A small network was trained on invented records. Each row is its activation on one of them, seen along a few directions.
Each row is followed by the record's values for the fields Y, W, G, P, V, B, J, E.
Not every record has every field; a missing one is left out.
The largest differences between rows may come from other fields.
In the rows, 500 means zero.
Strong random noise was added to every row along 5 fixed directions; ignore it. To show where, here is one row again and again, with new noise each time:
[525 451 453 613 374 492 354 325 532 636 567 442 621 500 355 655 532 357
 407 570 743 704 654 716 424 462 491 701 375]
[526 398 501 461 514 441 449 507 554 579 479 472 516 417 574 566 532 567
 544 566 578 491 408 539 504 550 498 509 467]
[467 625 488 493 410 437 645 760 660 368 411 300 422 445 567 415 641 463
 731 739 506 449 359 627 597 196 451 265 424]
[517 582 478 495 442 533 508 597 676 417 418 402 470 449 608 512 611 388
 648 705 465 509 425 747 607 378 426 291 475]
[496 575 476 521 412 539 458 545 650 469 464 384 521 454 517 537 600 362
 596 671 534 540 482 724 554 360 437 403 455]
[436 393 608 477 447 463 460 517 344 613 514 488 483 473 361 561 549 523
 297 370 585 469 435 513 552 611 503 590 530]
[561 413 499 571 425 394 555 476 460 539 469 504 449 527 494 582 553 485
 429 569 635 647 519 716 552 529 501 487 404]

[571 530 423 551 527 463 640 565 565 405 476 503 435 549 636 448 435 540
 641 609 501 538 524 507 477 407 514 408 438] : (Y y2; W w1; G g2; P p1; V v1; B b2; J j1; E e5)
[510 533 436 573 501 631 318 296 541 529 551 529 619 523 426 566 451 305
 425 488 459 582 698 537 422 547 495 629 494] : (Y y1; W w2; G g2; P p1; V v1; B b2; J j2; E e4)
[566 419 490 597 558 364 682 410 316 467 504 663 419 668 487 505 435 592
 385 387 548 660 635 473 448 590 574 557 436] : (Y y2; W w2; G g2; P p2; V v1; E e5)
[441 433 508 398 583 629 251 280 555 683 549 573 653 429 540 645 478 506
 517 357 572 480 468 547 436 699 485 670 592] : (Y y1; W w2; G g1; P p2; E e4)
[537 400 522 450 525 523 348 338 537 620 485 591 544 448 534 632 531 485
 444 490 545 606 482 696 521 693 478 531 511] : (Y y2; W w1; G g1; P p1; E e4)
[229 714 565 420 429 641 449 600 495 512 582 314 589 478 306 431 590 409
 596 326 572 333 429 416 449 251 466 621 582] : (Y y1; W w2; G g2; P p2; E e4)
[502 432 498 472 548 589 241 264 545 673 593 562 706 455 422 610 444 463
 438 432 614 560 604 464 360 602 507 746 520] : (Y y2; W w1; G g2; P p2; V v2; E e5)
[479 594 554 514 438 598 390 539 583 430 453 435 549 443 359 446 570 289
 410 616 325 481 557 572 590 425 432 390 535] : (Y y2; W w1; G g1; P p2; V v1; B b1; E e4)
[633 512 471 618 393 603 460 432 517 428 448 564 417 565 548 587 515 328
 357 585 400 609 580 836 653 639 422 344 558] : (Y y2; W w1; G g1; P p2; V v1; B b1; J j1; E e5)
[422 446 617 426 490 601 465 499 312 569 509 569 439 513 454 551 496 518
 287 274 433 407 410 526 620 745 476 498 678] : (Y y1; W w1; G g1; P p1; V v1; B b1; J j1; E e1)
[513 482 467 463 591 363 566 440 565 508 477 557 494 510 565 470 520 647
 656 558 566 559 467 432 433 445 553 490 417] : (Y y1; W w1; G g2; P p1; E e2)
[532 423 511 558 413 414 636 561 322 541 517 503 378 558 484 537 477 571
 375 425 635 550 464 564 555 548 523 537 451] : (Y y2; W w1; G g1; P p1; V v2; B b2; J j2; E e3)
[525 354 470 519 551 298 523 461 452 589 543 510 546 491 414 462 448 664
 473 495 623 537 559 241 363 473 620 673 369] : (Y y2; W w2; G g1; P p1; V v2; B b2; E e1)
[533 389 426 495 587 339 535 405 490 614 579 533 568 513 534 503 406 721
 589 461 720 589 538 280 278 475 621 738 370] : (Y y2; W w1; G g2; P p2; V v2; B b2; E e5)
[308 583 600 426 484 626 461 494 372 547 547 492 515 535 380 501 558 453
 430 228 527 409 442 521 527 531 476 585 630] : (Y y1; W w2; G g2; P p2; E e4)
[564 611 525 561 398 456 711 687 520 293 370 464 321 566 522 423 587 388
 489 683 359 560 482 724 682 377 463 165 491] : (Y y2; W w1; G g1; P p1; V v1; B b1; E e5)
[645 412 465 553 506 377 597 527 489 451 458 572 426 522 581 489 456 566
 450 623 444 540 537 487 546 569 532 390 448] : (Y y2; W w1; G g1; P p1; V v2; B b1; J j1; E e5)
[476 539 510 431 562 634 502 588 490 428 483 530 430 494 671 448 473 518
 536 404 299 308 392 444 597 636 457 362 654] : (Y y1; W w2; G g2; P p2; V v2; B b2; J j1; E e1)
[599 543 426 656 421 395 664 514 530 387 436 485 429 597 487 447 504 397
 511 690 529 695 647 661 541 339 526 389 341] : (Y y1; W w2; G g1; P p2; V v2; B b2; J j2; E e1)
[454 402 642 412 628 398 510 499 344 535 482 621 491 484 354 395 482 654
 336 321 393 391 454 177 490 631 579 552 586] : (Y y2; W w1; G g2; P p2; V v1; E e5)
[509 445 539 432 529 565 332 415 547 591 514 541 586 428 477 584 501 469
 430 492 506 489 492 530 495 597 486 548 555] : (Y y2; W w1; G g1; P p1; V v2; E e5)
[497 454 485 488 489 470 370 356 575 625 531 484 616 439 429 572 529 495
 543 553 661 621 540 569 425 482 500 645 423] : (Y y2; W w1; G g1; P p1; E e4)
[572 509 397 439 677 450 508 458 710 459 484 532 564 459 733 459 466 636
 806 639 479 481 468 339 367 436 538 453 447] : (Y y2; W w2; G g2; P p2; V v2; E e2)
[580 519 413 594 455 445 619 540 546 426 481 493 435 552 597 515 460 515
 574 621 520 575 530 584 496 411 490 437 404] : (Y y2; W w1; G g1; P p2; V v1; B b1; J j2; E e3)
[399 553 546 367 541 602 374 546 549 549 556 437 591 412 466 487 518 517
 566 403 497 338 404 354 431 446 491 575 593] : (Y y2; W w1; G g2; P p1; V v2; E e5)
[661 379 375 574 475 482 388 256 574 653 568 555 577 507 611 730 451 502
 496 605 754 747 603 735 390 631 514 650 394] : (Y y2; W w1; G g1; P p1; V v2; B b1; E e2)
[529 503 510 443 542 407 607 546 572 447 405 527 427 481 632 457 574 578
 665 597 498 557 395 619 570 469 490 342 453] : (Y y2; W w1; G g2; P p1; E e4)
[509 664 403 552 383 667 525 638 617 398 517 339 470 504 661 518 510 354
 654 601 495 431 461 695 556 368 410 387 528] : (Y y2; W w2; G g2; P p2; V v2; B b2; J j1; E e3)
[534 400 509 535 483 371 526 522 458 544 483 496 481 481 438 478 483 566
 420 547 557 547 510 445 491 489 549 555 410] : (Y y2; W w1; G g1; P p2; V v1; B b2; J j2; E e4)
[534 627 455 584 453 531 660 507 546 370 447 521 425 633 588 501 546 379
 597 568 532 640 567 802 577 372 470 331 475] : (Y y1; W w2; G g2; P p2; V v1; E e5)
[500 619 373 625 408 456 620 620 567 389 556 313 523 536 478 416 466 466
 678 645 567 495 613 377 381 194 506 553 380] : (Y y1; W w2; G g2; P p1; V v1; B b1; J j1; E e1)
[549 566 392 639 410 401 572 512 584 447 539 382 551 546 392 452 505 433
 581 676 627 614 668 472 395 214 543 549 335] : (Y y1; W w2; G g1; P p1; V v2; B b1; E e5)
[406 581 630 533 415 336 746 701 343 354 408 479 340 582 296 333 630 486
 383 500 410 499 470 502 645 336 505 333 453] : (Y y2; W w1; G g2; P p2; E e4)
[550 409 556 539 554 337 620 488 350 455 466 638 425 584 437 430 491 580
 351 460 433 519 566 378 526 599 572 460 478] : (Y y2; W w2; G g2; P p2; V v2; E e5)
[627 340 462 527 532 456 457 527 484 536 492 513 474 421 621 554 424 583
 455 571 446 403 460 379 518 660 502 499 506] : (Y y1; W w2; G g1; P p1; V v1; B b1; J j2; E e1)
[614 352 471 525 590 338 638 440 439 510 441 660 391 560 641 493 437 674
 472 520 488 608 486 482 535 656 565 425 419] : (Y y1; W w1; G g1; P p1; V v2; B b2; J j1; E e3)
[552 457 498 499 500 510 606 551 437 493 460 551 374 536 652 563 480 545
 483 477 534 479 405 642 616 605 493 383 546] : (Y y1; W w2; G g1; P p1; V v1; B b2; J j2; E e2)
[578 454 459 610 431 397 623 435 415 510 493 565 431 614 481 513 455 513
 406 521 619 695 599 635 512 514 544 515 376] : (Y y2; W w1; G g1; P p2; V v2; B b2; J j2; E e3)
[465 544 440 539 413 396 456 489 660 573 539 326 634 429 381 500 562 486
 670 699 742 616 539 520 370 204 509 646 319] : (Y y2; W w1; G g1; P p2; E e4)
[459 650 516 591 304 685 430 629 449 430 556 349 478 493 347 500 527 235
 321 503 387 369 543 568 603 410 402 463 570] : (Y y2; W w1; G g2; P p1; V v2; B b1; J j2; E e3)
[516 491 508 496 537 453 486 443 512 486 483 562 518 521 425 452 497 499
 455 530 442 553 571 439 483 501 544 481 480] : (Y y2; W w1; G g1; P p1; V v2; B b2; E e5)
[624 589 361 664 404 510 651 455 547 385 495 533 423 639 643 565 464 376
 560 641 517 703 646 808 532 435 460 378 385] : (Y y1; W w1; G g1; P p2; V v2; B b1; J j2; E e3)
[435 473 542 501 517 402 630 506 355 503 531 548 460 597 394 465 488 607
 441 337 572 533 532 375 445 469 565 581 473] : (Y y2; W w2; G g1; P p1; V v2; E e5)

Here are new rows. What are their fields?
[399 662 395 494 466 662 243 271 788 599 589 383 779 447 406 582 532 317
 744 588 678 644 638 646 309 248 463 713 434] : (Y y1; W w1; G g1; P p2; V v1; E e4)
[517 627 496 602 439 483 568 464 516 374 462 508 488 597 341 442 558 336
 446 603 438 661 671 628 523 354 499 416 450] : (Y y2; W w1; G g1; P p2; V v1; E e5)
[539 504 511 465 535 548 426 397 578 505 446 582 521 475 590 554 541 437
 537 559 455 579 493 707 563 608 447 422 522] : (Y y2; W w1; G g2; P p2; E e4)
[353 619 612 420 418 658 343 534 542 520 495 414 565 422 334 516 617 324
 433 459 433 419 426 636 586 455 416 469 606] : (Y y2; W w1; G g1; P p2; E e4)
[412 642 517 461 481 719 336 501 604 489 540 401 619 448 456 532 529 332
 558 475 457 394 497 525 476 417 422 533 620] : (Y y2; W w2; G g2; P p2; V v1; E e5)
[599 455 485 398 616 564 412 472 662 491 424 580 502 408 739 575 501 528
 615 617 387 473 393 616 559 639 459 337 578] : (Y y2; W w1; G g1; P p1; V v1; E e5)
[569 459 534 556 458 398 615 496 417 482 450 561 414 572 474 521 539 506
 393 514 565 642 518 669 562 528 524 442 461] : (Y y2; W w1; G g2; P p2; V v1; E e5)
[464 584 518 543 486 523 488 345 516 447 483 587 546 598 368 484 540 348
 461 488 461 697 685 649 492 438 486 499 445] : (Y y2; W w1; G g2; P p1; V v2; E e4)
[438 439 533 477 494 329 590 592 414 591 549 411 525 476 384 468 488 694
 529 439 714 475 423 265 362 359 583 691 425] : (Y y2; W w1; G g2; P p2; V v1; E e5)
[366 560 564 434 469 710 334 426 452 604 571 489 557 498 431 623 548 390
 388 300 553 423 443 630 525 604 450 583 655] : (Y y1; W w2; G g1; P p2; E e2)
[347 689 582 411 549 515 634 701 521 329 451 436 455 514 411 301 566 519
 627 472 321 350 419 294 521 252 494 354 569] : (Y y2; W w1; G g2; P p1; V v1; E e5)
[419 433 593 453 475 521 388 390 348 641 558 548 542 493 342 585 530 494
 306 291 598 532 499 534 480 647 506 686 542] : (Y y2; W w1; G g2; P p1; E e4)
[473 442 511 492 488 544 305 320 481 659 579 523 632 460 407 625 498 453
 401 425 629 578 564 560 408 608 493 727 491] : (Y y2; W w1; G g2; P p2; E e4)
[452 498 538 457 500 491 428 435 525 572 501 494 568 460 436 512 547 504
 525 477 579 543 475 539 476 489 490 578 484] : (Y y2; W w1; G g2; P p2; E e4)
[489 469 477 435 622 404 646 658 501 462 490 463 444 479 644 404 457 724
 669 470 504 373 360 232 422 423 568 485 490] : (Y y2; W w2; G g2; P p2; V v1; B b2; E e5)
[506 467 546 381 559 490 478 546 594 509 411 526 466 409 644 516 573 569
 592 556 431 459 321 613 595 585 464 347 547] : (Y y2; W w1; G g1; P p2; E e4)
[417 608 478 349 587 648 385 484 689 509 522 471 593 427 612 498 524 507
 741 485 478 400 406 489 452 420 472 471 593] : (Y y1; W w1; G g1; P p1; V v2; E e5)
[507 458 511 552 440 484 364 478 509 563 551 415 607 432 294 505 501 416
 356 579 527 520 611 398 437 436 512 631 449] : (Y y2; W w1; G g1; P p1; V v1; B b1; E e1)
[406 529 502 418 556 580 210 343 660 606 558 464 719 377 370 511 530 449
 576 507 497 462 541 360 360 443 486 684 499] : (Y y2; W w1; G g2; P p1; E e4)
[430 389 612 371 591 671 212 337 427 676 545 600 615 406 470 614 488 490
 337 248 450 374 422 463 507 837 463 651 688] : (Y y2; W w2; G g2; P p2; E e4)
[451 369 536 435 530 505 285 359 467 720 590 506 643 400 408 617 486 567
 413 396 651 500 475 427 385 644 518 765 506] : (Y y2; W w1; G g1; P p2; E e4)
